Each row below holds a small network's activations on one input, seen along a few directions.
Each table varies a few parts of the input and shows all the possible inputs, shuffled.
A made-up example of a description, with smaller parts first: one of 8 places around a ring, together with either a single point or one of 9 places around a ring or (one of 3 separate values, together with one of 6 places along a line).
Shared parts are said once, and a part with two or three values counts as separate values.
(in the rows, 128 means zero)

Rows:
r1: [150 121 139 117 124  76 137 141 117 136 137 135 136 111 117 143 159]
r2: [138 144 164 117 121 114 135 177 113 122 132 113 148 113 116 145 105]
r3: [ 97 112 111 139 115 148 112 118 146 120 109 151 135 142 154 106  98]
r4: [135 119 122 140 122 181 122 127 105  96 116 133 115 149 134 133  99]
r5: [124 105 118 129 135 155  95  90 126 134 119 116 148 146 160 108 131]
r6: [115 113 134 112 139 122 155 161 160 108 111 139 151 113 167 105 127]
r7: [ 66 215 131 201 170 181  94 112 188 131 182 108  56 127  50 110 155]
r8: [135 149 145 111 117 128 153 144 104 126  98 155 155 131 132 126 149]
r9: [131 112 123 155 139 116 170 158 118 119 103 119 148 116 155 124 149]
r10: [120 138  97 115  97 165 108 128 107 143  96 145 137 153 124 136 122]
r11: [149 140 159 116 112  96 143 145 120 146 137 149 132  98 132 151 145]
r12: [137 116 139 103 157 120 141 131 138 106 128 114 160 107 159 102 131]
r13: [154 115 105 116 124 122  89 115 104 136 154 138 116 123 105 143 110]
r14: [131 133  88 165 123 136 106 140 120 106 114 113 116 136 149 119  93]
r15: [145 106 137 107 159  98 164 133 130 140 143 123 140 144 127 116 109]
r16: [141 142 113 131  94 134  94 124 122 153 147 135 124 148 138 163 120]
r17: [128 117 103 111 119 128 127  74 126 123 125  99 118 160 145 123 103]
r18: [136 111 128 119 116 127 171 167 114 109 103 137 124 123 135 120 151]
r19: [127 115 126 106 135 134  97  91 111 149 119 136 115 149 120 155 117]
r20: [138  97 135  94 132  81 143 143 132 120 134 137 121 123 115 149 150]
r21: [140  98 121 131 137 129 118  87 127 145 140 120 132 161 115 126  90]
r22: [121 139 141 143 100 149  87 130 108 140 121 113 138 129 110 157  90]
r23: [123 109 134 103 121  90 173 105 131 131 129 115 131  98 158 114 147]
r24: [ 92 207 162 192 160 142 140 132 203 133 176 128  74  71  54 100 220]
- What do these inputs look like to the network? => one of 2 separate values, together with either a single point or one of 11 places around a ring
- Changing only the choice among 2 separate values turns r18 into r4. The same change can be made to r8. Which row results? => r10

Rows:
r25: [157 115 141  88 148  81 180 187 110 101 132 148 143  92 120 139 110]
r26: [147  92 124 145 174 101 154 113 133 117 119 106 111  98 173  87 139]
r27: [140 133 165  89 119  73 158 126 139 140 132 140 166 134 143 152 134]
r28: [129 143 132 153 141 150 148 135 134 100  71 118 147 141 174  94 146]
r29: [167  88 154 112 151  74 164 149 105 136 135 129 135  83 157 157 146]
r30: [144 107 130  92  88 128 109  93  90 155 141 129 137 137 125 167 146]
r31: [116  76  84 153 135 159  88  80 120 142 141 116  86 139 134 123  98]
r32: [ 84 214 156 166 159 120 111 122 197 158 195 108 102 110  56 128 188]
r33: [129 114 116 123 163 112 180 158 138  86 111 116 118 101 137  76 107]
r34: [142 118 127 151 101 160  85 161  76 140 125 156 135 144 127 177  87]
r35: [142 111 158 111 154  52 160 156 126 139 144 140 157 102 144 148 112]
r36: [ 98 235 147 212 162 187 116 166 165 139 152 120 101 110  68 138 202]
r37: [136 121 117 175 164 119 150 169 124  95  80 120 131 108 188  92 126]
r38: [117 142  96 154 112 178  85 117 122 111  75 120 137 160 151 114 127]
r39: [103 101  84 134 114 164 102 122 135 108 136 137  87 146 107 104  73]
r40: [103 198 149 185 159 156 132 104 162 162 198  98  81  95  56 133 212]
r41: [108 130  91 104  94 165 108 109 147 103 108 123 113 150 116  94 121]
r42: [149 135 154  78 104 106 186 156 121 111 117 140 151 122 108 139 130]
r43: [148 144 133 124  77 156 101 143  85 139  99 142 161 146 135 162 128]
r44: [160 147 164 124 110 122 156 160  97 129  88 147 169 127 151 147 149]
r45: [133 106 122  94 100 140 106 148  99 128 156 164 111 135  89 157  72]
r46: [167 121 155 145 149  97 154 196  93 108 105 148 167  95 167 155 128]
r47: [165 114 165  98 118  96 160 113 113 144 127 131 146 121 141 152 166]
r48: [112 114  86 184 126 184  73 127 112 113  94 140 109 155 143 127  80]
r49: [ 92  98  91 141 137 132  78  92 147 144 147 124 111 160 130 115  74]
r50: [119 111 121 137 181  89 153 123 158 119 129 113 135 110 173  85 105]
r51: [108 128 135 120 142 112 153  99 172 124 114 102 142 143 159  91 133]
r52: [130 107 132 127 134 127 157  89 147 123 103  97 121 124 163  96 167]
r53: [139 134 128  69  75 138 121 131 108 127 129 154 139 137  95 143 115]
r54: [128 129 130  78  90 107  95 108 123 160 145 142 160 153 125 158 122]
r55: [122 104 124 111 117 110  91 118 111 163 173 154 130 147 115 174  72]
r56: [115 105 100 127 110 148 100  69 120 135 111 102 111 146 135 110 146]
r57: [121 136 126 105 130 137 175 129 154  90  99 113 126 136 127  81 133]
r58: [150  83 123 123 111 130  91 106  85 160 169 144 112 136 114 175 101]
r59: [ 96 124 101 115 110 131  89  84 158 139 117 105 136 163 137 105 124]
r60: [ 91 227 142 161 148 168 141 149 183 123 193 123  81  96  25 112 190]
- Changing only one part turns r37 into r26. The same change can be made to r44. Which row results? => r47
- What do these inputs look like to the network? => one of 4 separate values, together with either a single point or (one of 2 separate values, together with one of 4 places along a line)
- Change only the choice among 4 separate values in r56. List by row number the other rows that result. => r38, r41, r59
- List by row number the other rows that have the choice among 4 separate values in common with r25. => r33, r39, r41, r42, r45, r53, r57, r60
- A walk changes only the place on the line of 4. It starts at r35 and steps to r27. List the rest of the walk in order. => r54, r55
